A small network was trained on invented records. Each row is its activation on one of them, seen along a few directions.
Each row is followed by the record's values for the fields P, W, V, H, M, Y, S.
A field that a record lacks is written absent.
The largest differences between rows may come from other fields.
In the rows, zero is written as 500.
Strong random noise was added to every row along 5 fixed directions; ignore it. To show where, here is one row again and again, with new noise each time:
[397 593 209 519 529 273 357 624 631 802 287 639 471 718 527 516 619 479
 456 414 666 778 114 465 538]
[674 229 506 580 641 476 407 330 499 673 365 621 673 548 290 570 463 534
 351 575 259 724 325 508 523]
[709 478 351 572 548 451 357 347 456 622 498 539 661 379 326 497 384 385
 523 426 469 408 317 459 385]
[450 476 378 484 468 440 441 424 696 518 393 550 657 750 525 399 622 504
 542 554 411 604 435 544 559]
[690 669 134 596 572 338 266 458 390 807 438 573 565 291 325 539 347 306
 547 241 713 376 120 405 315]
[648 555 360 525 440 443 386 383 545 508 603 491 653 443 435 420 425 351
 607 468 516 345 351 447 385]
[418 507 610 541 466 428 558 687 507 477 500 418 308 473 496 511 629 601
 449 550 606 505 489 480 510]

[401 538 522 469 294 328 491 648 800 431 635 457 476 717 626 398 646 490
 554 657 559 596 277 446 525]	P=p1 W=w4 V=v3 H=h1 M=absent Y=absent S=s2
[622 476 364 412 380 491 390 160 692 402 591 571 878 762 560 279 523 343
 677 639 283 486 432 505 447]	P=p1 W=w2 V=v4 H=h1 M=absent Y=absent S=s1
[622 427 747 539 537 533 560 439 181 432 585 399 386 253 412 515 505 564
 426 576 468 344 662 483 361]	P=p1 W=w2 V=v4 H=h2 M=absent Y=absent S=s1
[268 312 725 452 520 558 669 622 679 401 367 527 387 824 601 530 746 742
 383 716 359 845 633 571 755]	P=p3 W=absent V=absent H=absent M=m1 Y=y2 S=s1
[540 453 526 495 559 566 542 405 429 464 510 541 473 532 469 508 538 525
 531 566 500 539 500 427 506]	P=p3 W=absent V=absent H=absent M=m2 Y=y2 S=s2
[490 478 438 469 538 537 494 486 536 547 515 609 498 592 556 545 450 454
 496 510 523 664 390 446 565]	P=p3 W=absent V=absent H=absent M=m1 Y=y2 S=s1
[309 544 457 552 561 460 523 626 562 563 195 439 440 561 459 498 658 679
 441 393 497 499 673 659 585]	P=p1 W=w3 V=v3 H=h1 M=absent Y=absent S=s2
[401 561 557 519 525 606 596 536 417 393 395 392 452 387 472 506 524 607
 518 396 492 297 846 629 519]	P=p2 W=absent V=absent H=absent M=absent Y=absent S=s2
[708 531 308 576 689 625 423 292 244 612 408 546 632 216 276 583 277 407
 555 269 507 268 547 483 401]	P=p3 W=absent V=absent H=absent M=m2 Y=y2 S=s2
[292 599 529 442 418 447 566 560 533 400 408 419 431 669 645 375 745 615
 539 550 544 471 696 595 520]	P=p1 W=w4 V=v1 H=h2 M=absent Y=absent S=s1
[621 552 538 533 497 323 421 610 300 663 607 512 302 321 475 544 501 435
 417 505 703 541 209 367 331]	P=p1 W=w1 V=v1 H=h2 M=absent Y=absent S=s1
[545 351 645 542 541 611 580 549 558 431 564 467 495 403 397 605 389 553
 441 536 397 509 545 483 588]	P=p3 W=absent V=absent H=absent M=m1 Y=y1 S=s2
[417 592 521 458 346 344 465 598 637 458 571 416 497 611 638 382 617 475
 531 562 538 478 438 530 465]	P=p1 W=w2 V=v1 H=h2 M=absent Y=absent S=s2
[760 365 533 545 586 570 454 389 366 583 648 576 577 274 331 649 228 378
 449 479 435 509 311 388 437]	P=p3 W=absent V=absent H=absent M=m1 Y=y2 S=s1
[650 468 571 541 456 522 477 367 467 402 591 387 638 328 372 447 414 459
 548 492 375 244 608 546 382]	P=p1 W=w5 V=v4 H=h1 M=absent Y=absent S=s2
[482 496 586 569 575 391 509 576 317 607 332 457 318 426 397 521 693 655
 400 510 575 516 495 517 429]	P=p1 W=w2 V=v4 H=h2 M=absent Y=absent S=s2
[483 377 447 598 769 501 462 498 340 791  72 600 473 460 297 673 532 679
 285 346 406 697 540 631 576]	P=p2 W=absent V=absent H=absent M=absent Y=absent S=s2
[452 503 405 513 593 438 432 363 429 627 184 534 605 628 452 428 673 600
 462 454 390 544 607 640 481]	P=p1 W=w2 V=v4 H=h2 M=absent Y=absent S=s2
[499 631 256 506 531 405 385 474 493 663 347 549 567 526 468 471 517 440
 544 352 586 479 388 519 450]	P=p1 W=w3 V=v4 H=h1 M=absent Y=absent S=s1
[830 358 531 577 566 533 350 156 329 553 513 467 841 237 264 474 263 390
 452 434 179 263 597 606 305]	P=p1 W=w2 V=v1 H=h1 M=absent Y=absent S=s2
[445 582 315 488 539 591 486 444 623 467 398 517 611 571 507 453 491 481
 613 390 500 411 594 544 580]	P=p3 W=absent V=absent H=absent M=m1 Y=y1 S=s1
[591 215 822 529 545 655 653 462 530 313 653 476 429 474 392 572 487 624
 424 742 321 596 578 420 599]	P=p3 W=absent V=absent H=absent M=m2 Y=y1 S=s1
[697 266 687 544 650 672 567 309 283 454 561 547 513 350 330 603 382 541
 426 600 334 526 584 436 486]	P=p3 W=absent V=absent H=absent M=m2 Y=y2 S=s2
[436 495 453 444 511 624 534 381 589 401 453 517 650 628 573 450 477 487
 572 483 381 484 693 581 584]	P=p3 W=absent V=absent H=absent M=m1 Y=y2 S=s2
[640 533 429 473 445 558 463 431 561 449 747 533 581 411 502 508 294 320
 611 485 543 414 350 369 453]	P=p3 W=absent V=absent H=absent M=m1 Y=y1 S=s1
[588 445 602 511 520 494 481 418 330 511 513 461 531 361 467 496 431 489
 422 505 403 436 602 544 401]	P=p1 W=w2 V=v1 H=h1 M=absent Y=absent S=s1
[586 334 717 498 483 635 580 469 510 363 667 468 546 395 462 570 343 495
 445 593 330 482 618 504 541]	P=p2 W=absent V=absent H=absent M=absent Y=absent S=s1
[628 291 731 567 557 493 533 511 409 514 544 486 427 385 353 583 487 585
 357 629 392 591 446 469 482]	P=p1 W=w3 V=v1 H=h2 M=absent Y=absent S=s1
[649 455 469 567 619 624 478 268 321 484 368 460 660 293 283 493 413 526
 528 387 347 241 748 593 412]	P=p1 W=w4 V=v4 H=h1 M=absent Y=absent S=s2
[697 546 359 583 481 321 315 468 485 669 573 503 570 359 363 486 425 359
 512 435 590 404 150 407 326]	P=p1 W=w1 V=v3 H=h2 M=absent Y=absent S=s2
[470 554 501 514 526 672 596 492 530 324 491 424 476 412 439 479 513 562
 617 444 520 266 755 518 559]	P=p3 W=absent V=absent H=absent M=m1 Y=y1 S=s1
[260 756 181 462 509 395 440 523 607 582 179 550 479 800 612 334 824 565
 640 397 683 516 522 565 537]	P=p1 W=w1 V=v2 H=h2 M=absent Y=absent S=s1
[526 419 470 576 628 455 457 413 381 646 238 532 527 501 347 521 603 622
 409 470 419 564 520 576 472]	P=p1 W=w4 V=v2 H=h2 M=absent Y=absent S=s2
[383 606 513 484 546 573 605 581 361 444 467 476 302 466 574 521 571 568
 541 457 671 450 647 466 524]	P=p3 W=absent V=absent H=absent M=m2 Y=y2 S=s2
[439 590 440 581 612 490 496 618 388 620 282 452 372 333 385 583 520 597
 442 296 608 397 600 583 491]	P=p2 W=absent V=absent H=absent M=absent Y=absent S=s2
[487 469 541 536 560 456 495 574 418 612 406 506 419 445 463 585 504 556
 392 456 513 584 468 535 504]	P=p2 W=absent V=absent H=absent M=absent Y=absent S=s2
[417 427 618 525 542 429 543 683 468 620 434 524 311 505 500 635 534 603
 328 520 542 732 400 501 557]	P=p2 W=absent V=absent H=absent M=absent Y=absent S=s2

Here are new rows. What are their fields?
[515 461 710 458 365 332 511 637 501 474 725 481 315 563 632 458 628 481
 431 733 593 670 267 364 430]	P=p1 W=w1 V=v1 H=h2 M=absent Y=absent S=s1
[489 497 406 598 745 563 506 579 302 724 236 559 360 311 329 699 415 604
 376 275 589 550 523 520 549]	P=p3 W=absent V=absent H=absent M=m1 Y=y1 S=s2
[581 464 469 513 540 526 478 554 506 582 599 564 481 401 465 621 315 416
 464 455 548 579 312 399 523]	P=p3 W=absent V=absent H=absent M=m1 Y=y1 S=s1
[396 452 632 495 505 606 593 481 510 375 408 415 532 515 515 481 538 620
 468 497 342 427 849 666 564]	P=p2 W=absent V=absent H=absent M=absent Y=absent S=s2
[484 437 439 458 585 646 537 283 492 436 390 584 647 665 503 455 540 533
 569 534 361 546 668 535 575]	P=p3 W=absent V=absent H=absent M=m2 Y=y2 S=s2
[710 499 548 541 501 554 465 497 332 530 740 479 490 134 407 631 161 332
 468 395 542 340 421 420 372]	P=p2 W=absent V=absent H=absent M=absent Y=absent S=s1
[607 498 398 509 541 574 442 391 481 537 502 539 657 400 428 539 321 403
 528 392 431 409 514 518 485]	P=p2 W=absent V=absent H=absent M=absent Y=absent S=s1
[524 425 453 505 583 528 489 526 554 603 489 617 469 537 466 604 425 492
 446 498 514 697 326 421 581]	P=p3 W=absent V=absent H=absent M=m1 Y=y1 S=s1
[501 327 655 445 433 529 557 519 666 418 679 559 524 669 593 536 464 475
 447 706 382 751 373 433 613]	P=p3 W=absent V=absent H=absent M=m1 Y=y2 S=s1
[371 325 592 544 674 618 614 640 536 567 267 561 394 555 420 671 530 714
 329 495 406 744 610 563 732]	P=p3 W=absent V=absent H=absent M=m1 Y=y1 S=s1
[564 424 567 514 568 677 543 383 429 416 474 465 618 351 413 546 346 510
 486 435 329 352 778 599 523]	P=p2 W=absent V=absent H=absent M=absent Y=absent S=s1
[496 618 272 512 532 485 434 541 581 608 460 557 507 486 469 537 430 422
 564 350 634 488 340 452 520]	P=p3 W=absent V=absent H=absent M=m1 Y=y1 S=s1
[480 604 265 407 425 353 360 400 621 600 477 640 635 798 659 348 617 371
 594 548 549 669 259 459 469]	P=p1 W=w1 V=v1 H=h2 M=absent Y=absent S=s1
[680 302 279 554 715 524 326 205 523 779 218 729 831 611 285 577 384 466
 411 422 230 737 325 564 550]	P=p2 W=absent V=absent H=absent M=absent Y=absent S=s2
[490 558 525 440 368 529 516 536 585 390 700 459 548 479 626 480 379 383
 555 502 505 420 532 491 497]	P=p2 W=absent V=absent H=absent M=absent Y=absent S=s1
[570 543 388 504 565 511 458 453 403 590 525 571 491 442 485 550 406 412
 528 427 599 513 368 409 459]	P=p3 W=absent V=absent H=absent M=m2 Y=y2 S=s2
[589 699 393 510 476 556 489 487 404 422 650 445 428 275 466 474 418 378
 677 372 726 186 499 395 377]	P=p3 W=absent V=absent H=absent M=m1 Y=y2 S=s1
[486 531 387 456 480 590 470 391 596 456 476 508 720 543 548 464 376 414
 564 405 373 414 648 606 544]	P=p2 W=absent V=absent H=absent M=absent Y=absent S=s1
